Each row below holds a small network's activations on one input, seen along a few directions.
In each table, some parts of the input vary, and every possible input appears once, in random order.
A made-up example of a description, with smaller parts first: one of 2 separate values, together with either a single point or one of 9 places along a line or (one of 6 places along a line, together with one of 8 places around a ring).
Shared parts are said once, and a part with two or three values counts as separate values.

Other details of the inputs shift rows strongly along two fixed directions, in all tables alike. That doesn't count.

Rows:
R1: [  4 -11  -2   4  -1   6  13 -10  -3  -4   9   3  -3   5]
R2: [ 20  10  -3  -4 -44 -20  23 -32 -10 -32  27 -29 -17 -23]
R3: [ 12 -20 -10   2  -4  -1  19 -25  -4  -5  27  -4  -2  -4]
R4: [ 30  -1  -8 -10 -76 -34  42 -11  -5 -18  19  -1  12 -43]
R5: [-10  34   1  -7  -3  -1 -17  24  10  -3 -29   0  10  12]
R6: [ 17   3   6   0 -43  -3  13 -25 -17 -36  25 -24 -29 -27]
R7: [  9 -13   5  12   8   0   7 -19  -1   8  15  -8 -11  -7]
R8: [-22 -67 -21  27  82  26   3 -14   4  44  15  27  20  38]
R9: [ 28   0   1   3 -22  -1  24 -24   9 -10  21  -8 -11 -14]
R10: [ -5  -7  -3 -12 -35 -13  14  27 -11  -2 -12  26  22 -12]
R11: [-18  72  13 -26 -36  -2 -39  58   2 -27 -54  -1  -2   6]
R12: [-51  15   2 -10  49  14 -54  61  -2  21 -51  25  19  39]
R13: [  0 -36 -16  19  27   6  19 -27   4  10  25   3   5  14]
R14: [ -2 -28   2  19  34  13   2  -9   5  21  10   8  -6  10]
R15: [-34 -44  -8  24 100  11 -23   8  14  63  -7  24  20  37]
R16: [  1  15   0  -4 -10  -1  -4   5  -1  -7  -8  -4  -1   1]
R17: [ 14 -32  -4  13  21  -6  14 -33   3  17  33  -9  -5 -11]
R18: [-20  68  14 -28 -37   5 -36  57  -1 -32 -56   1   2   9]
R19: [  3  19   0  -1 -10 -10   2   3   7  -4  -6  -8   0   2]
R20: [ 15 -38  -2  24  19   2  36 -39   7  13  33   1  -9   3]
R21: [-14 -60  -9  34  84   2   1 -23  10  57  23  10   7  20]
R22: [ 16 -23   5  17   0  -2  29 -33   1   2  29  -7 -17  -7]
R23: [ 15 -33  -7  11  17   3  29 -28   6  14  26   7   4   6]
R24: [-14  57   9 -30 -54   1 -33  39 -20 -48 -34 -12 -11  -9]
R25: [ -6  31   6 -24 -45 -20  -5  54   0   0 -41  24  31 -14]
R26: [ 18  -4   1   5 -23 -13  21 -36  -7 -18  30 -25 -19 -21]
R27: [  6 -39  -3  22  19  -1  21 -35  -4  10  35  -5 -12  -3]
R28: [-25  31   1 -20  -4   8 -38  33 -11 -15 -35   1   6   8]
R29: [ 26 -13  -8   6  -7  -9  30 -33   9   4  28  -8   2  -7]
R30: [ 26 -31  -2  17  13  -6  29 -41   8  18  38  -8  -6 -12]
R31: [ -6  14  -4  -7  -9  -4  -6   1  -3 -13  -5  -9   2   2]
R32: [-40   5  -3  -5  51  11 -47  42  -1  25 -38  18  17  29]
R33: [-35 -44 -18  23 101  14 -19   9  18  62 -11  29  31  47]
R34: [ -7  68   8 -41 -57  -6 -34  38 -12 -44 -37 -15  -1 -15]
R35: [-31  12  11  -6  53  18 -48  54   9  34 -45  27  14  28]
R36: [  1  66   4 -35 -57  -9 -27  31  -3 -41 -31 -17   0 -17]
R37: [-19  41  18 -27 -11  -2 -46  41 -15 -13 -33  -6  -5  -9]
R38: [ 33   1  -8   1 -26  -7  31 -32  11 -11  24 -13   1 -13]
R39: [-12 -24  -6  11  36  20   0   2   5  18  -6  19  11  26]
R40: [ -2   5  -6   2   3 -11  -1  -6   2   0   4 -10   0   0]
R41: [-41   9   5  -4  53  14 -55  47  -1  26 -43  16  12  24]
R42: [-32 -43  -3  21  89  15 -29   9   2  54  -6  19  11  28]
R43: [-10  -6   1   1   4  11  -9   2 -11  -7  -1   0  -9   2]
R44: [ 29  -8  -5 -10 -76 -32  48 -18 -15 -23  25  -2   8 -43]
R45: [ 15   9  -6  -7 -23 -13   9 -16  -1 -13  14 -15  -4 -14]
R46: [  1  59   7 -21 -54   6 -18  30  -1 -41 -33  -8  -7  -6]
R47: [ -8 -66 -10  34  88  17  10 -25  13  59  20  22  13  28]
R48: [ -4 -51  -8  15  59   6   6 -25   2  37  24  10   8  11]
R49: [ 18  -9   3   0 -22  -4  17 -26  -9 -17  28 -14 -18 -21]
R50: [ 19   5  -7   4 -24  -1  20 -23   3 -16  13 -12  -3  -7]
R51: [  8  -7   6  14   8  -8   9 -16   7  11  13 -10 -10  -5]
R52: [-5 -3  7  2  5 12 -3  5 -4 -2 -6  6 -7  5]
R53: [ 40  12   4  -3 -47 -13  30 -35   4 -23  28 -26 -16 -31]
R54: [ 33  -8   0  -6 -75 -22  58 -13  -7 -20  19  10   7 -35]
R55: [-33  64  24 -29 -22  -6 -60  59 -16 -22 -53 -11 -10  -5]
R56: [ 18 -18   7   6  -1   2  21 -23   0   3  23  -2 -12 -10]
R57: [-49   8   9 -11  54  18 -60  53 -10  23 -48  20  12  27]
R58: [ 3  2  8 -5  2  8  0  4  1  1 -4  7 -2  2]
R59: [ 20   6  -4  -6 -45 -12  19 -32 -16 -35  27 -27 -18 -24]
R60: [ 23   3   2   9 -20 -12  25 -29   7  -8  22 -19 -13 -15]
R61: [-45  10  -2 -16  50  23 -53  60   1  22 -51  31  27  37]
R62: [ 11   5  -3 -11 -20 -11   7 -16  -9 -14  14 -13  -4 -13]
R63: [ 26   9   2  -9 -50  -6  20 -27  -9 -35  26 -22 -20 -28]
R64: [  8 -42  -2  18  19  -1  17 -42 -11   9  38 -11 -14 -11]
R65: [ 11  11   8   6 -15  -4   6  -5   6  -8   5 -10 -16  -9]
R66: [ 18  12  -5   6 -25  -2  20 -14  13 -16   9  -9  -4  -2]
R67: [ 24 -28 -14  16   9   6  35 -34  17  10  29   4   7   5]
R68: [ 14  14   6   5 -20  -3  12 -10   9 -13   6 -10 -14  -7]
R69: [  7  17   0  -7 -13   0   0   8   8  -5  -7   2   2   2]
R70: [-19  65  19 -24 -33  10 -46  56  -4 -29 -55   0  -9   0]
R71: [  7 -26  -7  10  29  -2   7 -23   7  20  21  -1   3  -2]
R72: [-17  65  12 -27 -37   6 -40  55  -5 -31 -52   1  -3   4]
R73: [ 21  -4  -1   7 -26  -8  33 -28   2 -17  24 -12 -12  -8]
R74: [-11   0   2   2   8   3  -9   6  -4  -2  -4  -1  -6   5]
R75: [  6 -60 -15  20  22  -6  44  -3  15  48  13  44  37   7]
R76: [-44   3  16  -2  58  25 -52  57  -5  30 -49  29   7  33]
R77: [ 18 -10  -5   1 -10   5  24 -19   6  -5  15   2   3   0]
R78: [ -3   3 -11   0   0   3  -5  -7  -1  -7   0  -6   3   2]
Each input here is: one of 6 places around a ring, together with either a single point or (one of 3 separate values, together with one of 4 places along a line).
The inputs of R66 and R18 match in every part but the place on the ring of 6. If R68 is changed in the same way as R66 into R18, which row does it become?
> R20
The inputs of R30 and R56 match in every part but the place on the ring of 6. If R50 is changed in the same way as R30 into R56, which row does it become?
> R39
List by row number the other rows that have the place on the ring of 6 in common with R74.
> R3, R6, R8, R10, R12, R13, R24, R27, R43, R49, R61, R63
Start at R65 and move only the place on the ring of 6, one step at a time. The first step leads to R22. Which rows follow, in order?
> R27, R55, R21, R51
Which other rows does R9 become when the choice among 3 separate values takes its other values? List them by row number.
> R68, R70
List by row number the other rows that have the place on the ring of 6 in common with R55.
> R2, R26, R28, R31, R34, R37, R44, R48, R57, R59, R62, R64
Which other rows does R60 become when the choice among 3 separate values takes its other values? List them by row number.
> R47, R53
